These are the activations of a small neural network, seen along a few directions. Each row is one input.
Each table varies a few parts of the input and shows all the possible inputs, shuffled.
Descriptions start from the smaller parts, as in this example, which fits no table here: values(2) and (point or ring(9) or (ring(5) and line(6))).
Shared parts are said once, and a part with two or three values counts as separate values.

Other details of the inputs shift rows strongly along two fixed directions, in all tables alike. That doesn't count.

Rows:
r1: [ -2  -1  30  -3  -9  -6   2 -30   1 -14   0]
r2: [ -3  -1 -28   0  12  -5  10  16   5  19   0]
r3: [ -5 -31 -32 -33 -24  30  -3 -10  -5 -38  -8]
r4: [-13 -29 -25 -23 -21  23   2 -14  -3 -31  -6]
r5: [ -1   3 -15  14   8   7   0  24 -13  15  -2]
r6: [  9  13   1   4  13 -13   5  10   2  16  -4]
r7: [  4  16   3  11  12 -13   4   7   5  18   6]
r8: [ -4   3 -22   1   8  -2  -2  24   3  12  -4]
r9: [ -6  -6 -25  -3   8  -1   0  22   4  10  -7]
r10: [ 5 17 -1  5  9 -6  3 14  2 16  0]
r11: [  4   3  27 -12  -8  -4  -2 -29   4 -17   0]
r12: [ -9 -36 -41 -28 -21  28   1  -9  -2 -31  -2]
r13: [ 2  4 -4 12 10 -9  9  5  3 15  5]
r14: [ -1 -14 -11 -17 -19  24  -4 -12  -6 -30   0]
r15: [ -1   5  -4   3  12 -14   0  11   9  15  -5]
r16: [ -4 -27 -13 -19 -21  12  -7   4  -8  -7  -5]
r17: [  6   2  31   7 -11   3  -4 -24  -7 -19   4]
r18: [-5  1  9 -1 -6  5  2 -6 -3 -8  0]
r19: [ 5 13  1 20 13 -8  1 13 -3 15  9]
r20: [  4  -3  27  -1 -13  -3  -1 -30  -1 -18  -1]
r21: [ -4 -12 -13  -9 -13  16   0  -2  -6 -17  -3]
r22: [  5  -8   6   2  -6   3  -3 -16  -1  -7   4]
r23: [10 10  2 12 13 -6  1 13 -5 19 -2]
r24: [ 3 11  5 17 12 -9 -3 14  1 12  3]
r25: [  6  12 -12  12  13   3  -1  26 -11  19   0]
r26: [ 3 25 13 10 15 -8  4 14  0 21  3]
r27: [  0   9  38  -2   1 -20  -6 -26  13  -4  -1]
r28: [ 1  4 -3  9  7 -9  6  8 -2 13 -4]
r29: [ 10  -1  26  -1  -8   1  -3 -27   0 -19   1]
r30: [  3   3  28  -3 -13   0  -1 -26   0 -19   2]
r31: [  4  -4  14  -8 -13   3  -5 -27   3 -23   6]
r32: [-10 -21 -38   1  -6  23  -1  18 -12   2  -8]
r33: [  6   8  38   4  -7  -9  -8 -27   6 -17   5]
r34: [  8   9  38   0  -8 -11  -9 -27   7 -16   3]
r35: [-6 15  1 14 14 -4  8 22 -5 22  0]
r36: [-15  -2 -19  -5  12  -1   2  19   6  14  -6]
r37: [  4  -1  34   6  -4  -7  -7 -26   9 -13   1]
r38: [  1  11  19   3   2  -5   1 -13   3  -2   9]
r39: [ 9 18  5  7  8 -6  1 11 -2 14 -1]
r40: [  4   9 -10   9  14  -6   8  19  -2  18  -3]
r41: [  3   8  24   0  -4  -6  -2 -23   5  -9   8]
r42: [  2   8 -16  10  10  -4   3  19  -1  16   4]
r43: [ -5  -4   1  -9  -2   1   5 -16   4  -3   6]
r44: [  8  18  12   5  14 -17   5   3   5  17  -2]
r45: [-14 -15  -9 -11  -9  13   5  -7  -4 -13  -3]
r46: [ -4 -23  -3 -23 -14   1 -10   1   2  -8  -3]
r47: [-19 -33 -57 -18  -8  27   0  22   1 -14  -9]
r48: [-13 -25 -53 -13 -10  30   1  16  -7 -18   2]
r49: [-6 16  1  8 17 -9  0 21  4 22 -1]
r50: [  6  -3  13  -5  -5  -8   1 -24   6 -10   3]
r51: [  5  -5 -14  -1   7 -15   2  26  -1  31   3]
r52: [ 7 16  0  5  8 -5  2 14  0 15 -1]
r53: [ -1 -15 -12   0  -6  11   2  -8   0 -10   3]
r54: [ 13   4  12  -2   6 -18  -1  17   0  23  -2]
r55: [  0  14   6   7   9 -13  -2   9   9  14   0]
r56: [ -5  -8 -21   7   9   4  -3  23   0  14  -4]
r57: [ -4   5 -15  13   7   4   7  23  -9  13  -1]
r58: [ -1  21  14  11  14 -18  -2  11   8  20   0]
r59: [ 14  13  43  12  -2 -11  -9 -29  -2  -9  11]
r60: [ -2  -9  -1  -7 -14  14  -1  -8  -7 -20  -2]
r61: [ -2  -8  11 -13 -10   0   2 -32   6 -16   5]
r62: [  3  -2  11   2  -4   3 -10  -7  -3 -12   2]
r63: [  3   7 -16   8   8   7   1  22  -8  11   1]
r64: [ -2 -10   4   7  -9   9  -1 -11  -5 -10  -2]
r65: [ -1  -2  19 -10  -5  -9  -6 -24  13 -13  -2]
r66: [  1   9  10  20   9 -11   8   5  -3  16  -1]
r67: [-14 -17 -41 -22  -3  24   5  16  -4  -7  -6]
r68: [ 0 11 -1 -1  2  3  1  8  0  6  0]
Each input here is: values(4) and (point or (values(2) and line(8))).
Q: The inputs of r52 and r8 match in every part but the values(4) part. If r11 is changed in the same way as r52 into r8, which row does it become?
A: r27
Q: The inputs of r13 and r47 match in every part but the values(4) part. If r42 is changed in the same way as r13 into r47, which row does it become?
A: r34
Q: Which other rows does r46 become when the values(4) part takes its other values? List them by row number.
A: r16, r51, r54
Q: Which other rows does r35 become when the line(8) part takes its other values? List them by row number.
A: r5, r17, r18, r21, r30, r57, r60
Q: Which other rows does r49 become when the values(4) part takes its other values? List them by row number.
A: r26, r35, r38

Rows:
r69: [  6  18  12  10  22 -36   4  23  12  43  -4]
r70: [-6 13  0  1  6 -2  2  7  2  6  1]
r71: [-11   0 -41   6  22  -7  13  25   8  26   1]
r72: [-5 11 -2 -1  8 -3  3  7  3  7 -4]
r73: [ 1  2 -5 18  3  8  4  4 -7  2  3]
r74: [  2  15  34  12  10 -25   7 -24  12   6   4]
r75: [  8 -12  30 -10 -18  -1 -12 -23  -2 -18  -2]
r76: [ 17   9  37  12  -2 -14 -10  -6  -6   4   3]
r77: [-20 -24 -60  -8   0  24   9  22  -5  -2  -6]
r78: [ 11 -12  29  -8 -19   3 -13 -23  -4 -22   1]
r79: [ -6 -34 -20 -28 -24  22 -10  -4  -4 -26  -5]
r80: [ 26  37  10  26  25 -23  14  19  -8  42   9]
r81: [ -7 -28 -29  -7 -24  38  -3  -9 -14 -37   1]
r82: [  4  32   5  13  32 -32   8  17  17  39   3]
r83: [-5  8 -5 -8  8 -8  5  6 11  4 -3]
r84: [-10 -24 -49 -23   0   4   0  24   8   9  -7]
r85: [-13 -15 -59  -8  -3  37   0  37 -13  -7  -6]
r86: [ -1  -2  29   1 -13   1   0 -40   3 -25   7]
r87: [-1 11  0  6  5  4 -1 11 -5  5 -2]
r88: [  2  -6  27   4 -14   7  -2 -36  -3 -27   4]
r89: [-4  3 -3 14  7  1  6  2 -2  6  4]
r90: [ 0 -4  1 -4  0 -9 -4 11  1 12 -2]
r91: [  5 -12  28 -17 -17  -7  -9 -27   5 -17  -4]
r92: [  5  12  -2  12   2   9  -3  13 -10   0   2]
r93: [  1   2  31 -11 -16   8  -7 -35   2 -32   4]
Q: What is each input in this table made of?
A: point or (values(3) and line(8))
Q: Start at r92 and move only the line(8) part, one step at a time. The first step leads to r85. Which rows follow, in order?
A: r87, r93, r70, r72, r83, r82

Rows:
r94: [  1 -12  13 -15 -12  -3 -10 -13   6 -11  -2]
r95: [ -1  23 -15  19  28 -17  16  24   5  37   3]
r96: [-12 -15 -55  -9   5  17  10  22  -1   3  -2]
r97: [ -4 -19 -42  -9  -2  14   4  21  -5   3  -4]
r98: [ 10 -10  17  -6 -13  -2  -5 -17  -4  -9   1]
r99: [ -8   2   9 -13  -4  -3   2 -19  12 -13   0]
r100: [  3  -9  15   6 -13   7  -6 -16  -6 -16   3]
r101: [ -5 -14  -7 -17  -8   4  -5   0   4  -8  -6]
r102: [  4  -7   9  -6  -8  -1  -1 -23   3 -15   3]
r103: [ -3  -7  12 -15  -9  -3  -6 -18   8 -16  -2]
r104: [  2  24  13  29  22 -14   8   6   1  22   5]
r105: [ -7 -19 -33   1  -7  21  -1  25 -16   0  -4]
r106: [-10  18 -29  25  27  -1  15  34  -3  33   0]
r107: [ -3  -3 -37 -16  -4  27  -5  33 -12  -6  -5]
r108: [  0  -5  12   5  -8   7  -3 -20  -3 -18   3]
r109: [ 12  28  37  34  17 -24   3   3  -2  27   4]
r110: [  6  14  14  -8 -10  13  -7 -11  -4 -22   2]
r111: [  5  32  33  16  23 -35   5   0  15  28   3]
r112: [  3 -10  19 -15 -13  -4 -10 -12   2  -9  -5]
r113: [  9 -10  15  -4 -11  -3  -5 -20   0 -10   4]
Q: What is each input in this table made of?
A: values(2) or (values(3) and line(6))
Q: Which other rows does r104 become when the values(3) part takes its other values? List them by row number.
A: r96, r111

Rows:
r114: [ 12   1   4   1  -2   1  12   1 -15  12   3]
r115: [ 13  30  -9   4  22 -22   9  21   2  29   7]
r116: [ 17  11  31 -13  -5 -19   1 -37  11 -16   8]
r117: [ -9 -12 -19  -1   7  -9  13  19  -1  27 -10]
r118: [  6  -8 -20   2   7  -3  17  22 -10  26  -1]
r119: [ -3  -1 -42 -25  -9  23   1   8  -6 -14   2]
r120: [ -9 -13 -31 -14 -15  32   5  16 -20 -11  -8]
r121: [  9   6 -17  13   6  10 -10  37 -11  11  -6]
r122: [  0   7  -7 -12  13 -19   4  -1  18  12  -5]
r123: [ 13  31  31  35  18 -10   5 -14  -5  10  13]
r124: [-11   0  28  -3   0 -12   1  -8  -1   6  -8]
r125: [ -1 -17  30 -14 -26  10 -24 -26  -1 -45  -3]
r126: [ -1  11  44 -18   0 -12  -8 -35  22 -14  -1]
r127: [-19 -19   2 -20 -21  19   0  -7  -8 -25 -10]
r128: [  1   2 -28  19  16  10  11  13  -8  10   9]
r129: [  9   9   6   5  -3   9   8   3 -19  10  -1]
r130: [ -1 -12 -21   0   6  -8  16  20  -4  27  -6]
r131: [ -4  12  11   8   0   4   8  15 -12  10  -8]
r132: [ 10  25  38 -12  -9  -4  -5 -30   6 -20   8]
r133: [ 12   3  30  14  -2  -9   3 -44   2 -17  12]
r134: [-19 -10 -32 -29  -4  21  -2  16   8 -14  -5]
r135: [-24 -24 -37  -3  -6  16   1  -1   5 -15  -3]
r136: [ 15   5   1  18  15 -28  -3  26   5  40   6]
r137: [-11  23   0  32  23 -10   8  24   3  22   3]
r138: [  1 -15 -15 -31 -12   1   2 -20  13 -25  -3]
r139: [ -5 -23 -15  -2 -13  12   3 -27   5 -24   4]
r140: [ -2   8  17 -14   9 -16  -2 -16  22   2  -5]
r141: [-12 -33 -30 -15 -11  12 -16  16   3  -8  -5]
r142: [  6  40  37   5  12 -19   1  -3  11  12   5]
r143: [  1 -15   1  -9 -21  24 -18   0  -7 -33  -7]
r144: [ -6  11 -23  23  15  17   7  20  -9   5   4]
r145: [  2  19  23  34  19 -30   7 -11  13  24   6]
r146: [-12  -7   7  -4   3 -13   4   0   0  14 -10]
r147: [ 13 -11 -22   7   5  -4  -4  29  -4  22   5]
r148: [-8 13  2 20  6  9  4  3 -4 -7  3]
r149: [ 19 -12  22 -10 -29  21 -20 -33 -10 -41   1]
r150: [  4 -13   3   2  -2 -15 -12   5   7  12   2]
r151: [  0  -3  35   0  -5 -12 -21 -14   5  -9  -2]
r152: [-15   6   1  18   8  -4   2   0   8   5   2]
r153: [  9 -25 -36 -11 -13  24 -10  15 -13 -11   2]
Q: The inputs of r138 and r130 match in every part but one. If r116 is changed in the same way as r138 into r130, which row does it become?
A: r118
Q: What is each input in this table made of?
A: values(4) and ring(10)
Q: Start at r152 and move only the ring(10) part, one step at a time. The first step leads to r135. Which rows follow, in order?
A: r145, r139, r133, r128, r123, r144, r148, r137
Q: Start at r147 and move only the ring(10) part, one step at a time. The first step leads to r136. Which rows follow, in order?
A: r150, r141, r151, r125, r143, r121, r149, r153
